A small network was shown many inputs. Here are its activations along a few directions, one row for each input.
In each table, some parts of the input vary, and every possible input appears once, in random order.
A made-up example of a description, with smaller parts first: one of 2 separate values, together with either a single point or one of 11 places along a line or (one of 6 places along a line, together with one of 8 places around a ring).
Shared parts are said once, and a part with two or three values counts as separate values.
In the rows, zero is written as 128.

Other details of the inputs vary at random and push rows far along two fixed directions, the same in every table; ignore that.

Rows:
R1: [102 136 114 169  56 115 187  87  79 166 101]
R2: [116 125 138 144 109 126 138 134 114  98 149]
R3: [140  75 111 165 137  87 181 121  89 132 135]
R4: [143 120 114 116 152 126 120 125 140 143 109]
R5: [152 112 109 122 160 119 114 121 144 146 111]
R6: [151 125 118 129 140 125 102 138 143 131 136]
R7: [163 156 124  93 178 145  40 124 175 153 108]
R8: [127 141 131 121 121 129 107 142 146 114 146]
R9: [ 97 165 123 128  57 140 165  85 151 174  89]
R10: [ 29 186 190  62  82 207 166 140 128  87 115]
R11: [104 146 152 119 131 152 120 135 131 116 126]
R12: [200  47  80 188 132  60 156 141  97 142 162]
R13: [ 54 119 157 107  68 151 234 137  86  91 142]
R14: [137 144 127 124 121 126 106 141 142 114 146]
R15: [182  69  90 190 107  63 156 142 100 113 177]
R16: [159 126 113 130 140 125 102 133 144 127 135]
R17: [104 134 139 114 160 136 126 119 130 139 109]
R18: [128  90 126 155 105 104 193 136  79 116 149]
R19: [135  89 123 168 104 105 181 136  86 106 154]
R20: [145 161 133 107 205 138  49 109 158 159  90]
R21: [161 154 122  94 180 145  41 120 179 151 108]
R22: [165 124 111 133 139 122 101 137 138 130 136]
R23: [ 99 143 151 107 138 149 128 129 129 126 123]
R24: [168  82  95 153 155  92 135 129 124 151 126]
R25: [ 22 191 192  66  71 202 158 141 130  73 126]
R26: [146 167 144 125 180 140  21 125 167 131 122]
Each input here is: one of 2 separate values, together with either a single point or (one of 3 separate values, together with one of 4 places along a line).
Changing only the choice among 2 separate values turns R3 into R5. The same change can be made to R19. Which row results? -> R16
Which other rows does R17 become when the place on the line of 4 takes its other values? List them by row number. -> R11, R23, R26
Which other rows does R9 become when the choice among 2 separate values takes its other values? List them by row number. -> R1
Which other rows does R13 become when the choice among 3 separate values takes its other values? List them by row number. -> R18, R23
